A small network was shown many inputs. Here are its activations along a few directions, one row for each input.
Each table varies a few parts of the input and shows all the possible inputs, shuffled.
A made-up example of a description, with smaller parts first: values(2) and (point or line(11) or (ring(5) and line(6))).
Shared parts are said once, and a part with two or three values counts as separate values.

A family of inputs:
row 1: [  8   4  -2   7 -15  19  25   6  22 -59  36]
row 2: [  6 -10  -1  22 -25  13  11  35  13 -45  16]
row 3: [ 13 -19 -10  29 -11 -32 -17  25 -22 -41  51]
row 4: [ 17 -56 -31   9 -28  -8  -6 -25 -27  17 -47]
row 5: [ -8  19  63  41  34  -9 -40  15 -11  14   0]
row 6: [-33  55  22 -57  50   1   1  13  31  38   4]
row 7: [ -9  39  51  13  38  28   3 -12  20  14  22]
row 8: [ 11 -24   7  32 -15 -10 -14  37 -12 -57  20]
row 9: [-42  41 -12 -63  -2 -16  32  25  17 -21   1]
row 10: [ 15 -23 -43 -17 -24  30  32 -52   5   2 -32]
row 11: [  0  22  40  38  42 -36 -41   5 -18  27  30]
row 12: [  9 -38 -43   2 -35  23  18 -26  -5  21 -47]
row 13: [  1   9 -44 -93 -13   9  18 -23  18  38 -37]
row 14: [ 23 -51 -48   6 -21 -32  -8 -37 -37  29 -17]
row 15: [-10  32  52  31  26  19 -12  16   7  24  -1]
Q: The inputs of row 13 and row 6 match in every part but one. If row 12 is changed in the same way as row 13 into row 6, which row does it become?
A: row 15
Q: What do these inputs look like to the network?
A: values(3) and (point or line(4))
Q: List by row number the other rows that have the values(3) part in common with row 2.
A: row 1, row 3, row 8, row 9

A family of inputs:
row 16: [-31  43  19 -40  31 -38  -3  31  -2 -24  36]
row 17: [-27  58  35  15  24   8  23  28  19 -31  37]
row 18: [ -8 -10  13   4  30 -33 -38   0 -34  35 -13]
row 19: [-38  49  34   1  31 -29   6  34  18 -20  45]
row 20: [ 15  -9  19  63 -21   9  -7  14 -19 -16 -10]
row 21: [ 14  21  38   3  24  38  -7 -32  24  10  20]
row 22: [  7 -29   3   8 -15 -40 -29  16 -37  -9 -12]
row 23: [-15  30 -18 -72  -1  33  38  31  39   4  -7]
row 24: [  2 -13  32  31  23  32  -8 -26   4  12 -23]
row 25: [ -3 -38 -70 -14 -52   1  45 -34 -15 -29  -3]
row 26: [ 31 -33 -53 -16 -21   3  26 -51 -12  34 -10]
row 27: [ 27 -42  -4  32 -30  34   6   8  14 -65  19]
row 28: [  5 -25  16  47 -17 -30 -22  22 -20  -3  -2]
row 29: [  1 -36 -76 -26 -49 -20  28 -37 -11 -37 -14]
row 30: [  0   8  24  55  24  12 -16  -3 -17  28 -13]
row 31: [-21  27  -5 -56 -12  13   7  -2  21  27 -55]
row 32: [-11  -6  25  41  28 -25 -33   5 -15  40  -3]
row 33: [ -6 -16 -22 -18   4  19  17 -28  -6  56 -45]
row 34: [-12  34 -22 -84   3  17  22  29  45  -3 -17]
row 35: [ -4 -14 -27 -29   8   3  -1 -33  -1  49 -56]
row 36: [-24  37  39 -11  22  27  31   5  36 -46  27]
row 37: [ 11  39  33  25  28  16 -15 -11   5  25  29]
row 38: [ -3  32  32  11  34 -21 -29  -2   7  36  36]
row 39: [ 15 -30  28  39 -21  26   0 -11   1 -32 -22]
row 40: [ 25 -22 -11  56 -28  18   1  32  -4 -50  29]
row 41: [-22  22  -2 -44 -16  29  23  -2  14  34 -44]
row 42: [  1  28  21 -28  34 -29 -34  -5 -12  31  27]
row 43: [ 17 -36 -16  38 -24 -23 -17  41  -8 -39  38]
row 44: [ 33 -30 -57 -28 -19 -14   9 -55  -8  27 -21]
row 45: [ 20 -39 -27  -1 -22 -33 -25  35 -25 -43  29]
Q: The inputs of row 21 and row 36 match in every part but one. If row 41 is changed in the same way as row 21 into row 36, which row does it become?
A: row 23
Q: What do these inputs look like to the network?
A: line(5) and (values(2) or line(4))
Q: List by row number the other rows that have the line(5) part in common with row 22.
A: row 20, row 26, row 28, row 39, row 44
